Each row below holds a small network's activations on one input, seen along a few directions.
In each table, some parts of the input vary, and every possible input appears once, in random order.
A made-up example of a description, with smaller parts first: one of 8 places around a ring, together with either a single point or one of 9 places along a line or (one of 3 separate values, together with one of 6 places along a line).
Shared parts are said once, and a part with two or three values counts as separate values.
In the rows, 128 means zero.

Other details of the inputs shift rows strongly along two fixed directions, in all tables alike. That doesn't count.
These rows show it; all are for the same input, with only those details redrawn:
[128 125 158 244 142 136 124 145 112 125 150 133 131]
[150  81 165 183 131 158 160 143 167 133 130  65  94]
[147 123 114  87 110 111 148 130 145 145 113 122 122]
[147 122 115  89 110 111 147 130 146 144 113 122 121]
[146 122 114  85 110 110 147 130 144 145 113 123 122]
[124 168 108 149 120  89 112 129  91 138 134 189 156]
[124 167 109 149 121  90 113 131  92 139 133 186 157]
[146 123 115  89 111 111 148 129 144 145 114 123 122]

A family of inputs:
row 1: [115 120 120  66 146 140 127 124 143 115 122 117 129]
row 2: [140 119  99  88 111 132 132 120 129 131  98 110 117]
row 3: [149  80 165 183 130 158 160 143 167 133 129  65  94]
row 4: [153 127 127  83  91 113 133 105 123 130 126 107 114]
row 5: [122 118 147 242 149 145 114 139  96 116 139 122 128]
row 6: [131 119  98  84 110 139 126 116 122 132  95 112 111]
row 7: [124  86 180 160 159 179 149 142 180 113 149  70 104]
row 8: [113 124 114  61 140 152 124 120 142 112 116 115 128]
row 9: [ 88 127 155 212 169 183  94 130 105  92 149 129 127]
row 10: [ 91 167 123 126 152 118  92 122  93 116 146 192 168]
row 11: [119 160 107 152 124  97 103 123  82 135 126 185 155]
row 12: [ 99 182 138 127 135 114  84 104  79 105 169 183 163]
row 13: [116 132 131  66 138 126 134 131 162 127 135 126 133]
row 14: [143 125 113  89 109 105 144 132 152 146 117 120 122]
The inputs of row 3 and row 7 match in every part but one. If row 11 is changed in the same way as row 3 into row 7, which row does it become? -> row 10
What is each input in this table made of? -> one of 2 separate values, together with either a single point or one of 6 places along a line
Change only the choice among 2 separate values in row 6. List by row number the other rows that result. -> row 9

A family of inputs:
row 15: [117 126 169 217 152 179 102 135 108 113 144 122 146]
row 16: [105 220  93 155 117 112  74 129  56 124 150 221 170]
row 17: [108 174  96   7 140  67 113 117 106 135 136 180 166]
row 18: [125 144 164 221 131 157 112 141 131  95 161 125 115]
row 19: [116 125 182 218 150 159 107 130 126  93 151 127 145]
row 20: [105 153  80  17 112 103  97  99  85 135  94 198 156]
row 21: [136  94 163  80 125 150 150 114 175 125 138  98 120]
row 22: [109 124 161 216 169 149 101 142 124  81 160 107 136]
row 23: [144 105 114 105 101 135 148 108 151 145  94  77  99]
row 24: [168  89 110 104 114 136 169 116 134 137  94  79 106]
row 25: [150 112 120 100  96 135 139 126 160 151 104  69 105]
row 26: [143 159  54  47 114  56 146 147 116 165  89 208 166]
row 27: [107 115 171 213 176 148 110 136 126  98 182 113 130]
row 28: [119 171 117   8 120  78 118 107 109 149 128 198 175]
row 29: [145 102 144 103  96 117 154 117 174 145 133  82 102]
row 30: [131  98 133  81 128 167 146 104 148 123 100  93 118]
row 31: [135  89 118 103  98 134 132 113 145 147  94  83  84]
row 32: [105 114 164 232 174 163 125 157 146 129 135 149 147]
row 33: [155 116 157 242 136 127 125 144 109 106 147 117 132]
row 34: [121 100 111  78 145 156 141 115 145 112 109  75 112]
row 35: [151 110 134 104  93 118 142 121 176 133 113  74 104]
row 36: [ 97 198  87 185 129  64  93 148  87 158 122 239 177]
row 37: [140 117 142  85 106 146 157 123 174 124 150  99  91]
row 38: [148 109 166 235 139 124 138 139 108 119 167 127 129]
row 39: [130 116 117  96 123 150 170 156 193 144 110 113  97]
row 40: [128 107 115  72 138 157 132 133 151 116 119  71 124]
row 41: [ 90 107 142 205 168 161  95 133  90  97 140 119 120]
row 42: [172  97 115 100 108 134 159 138 138 141 104  75 118]
row 43: [121 193 100  17 102  77 127 115 111 145 140 196 146]
row 44: [105 199 128 170 120  55  89 121  65 148 158 217 173]
row 45: [172  91 150  95 124 107 174 134 146 148 128  87 109]
row 46: [103 210  90 162 126 114  83 113  53 119 140 224 159]
row 47: [106 124 149 218 136 171 107 132  98 108 142 132  96]
row 48: [158  75 113  99 111 132 152 123 126 138  93  87  90]
row 49: [117  94 112  90 165 143 151 156 188 132 112  97 118]
What is each input in this table made of? -> one of 5 places along a line, together with either a single point or one of 6 places along a line
The inputs of row 46 and row 30 match in every part but the place on the line of 5. If row 43 is changed in the same way as row 46 into row 30, which row does it become? -> row 28
A walk changes only the place on the line of 6. It starts at row 17 and steps to row 27. List the rest of the walk in order. -> row 22, row 40, row 34, row 41
A walk changes only the place on the line of 5. It starts at row 48 and steps to row 31. List the rest of the walk in order. -> row 47, row 20, row 41
Change only the place on the line of 6 in row 25. List by row number the other rows that result. -> row 23, row 29, row 31, row 35, row 44
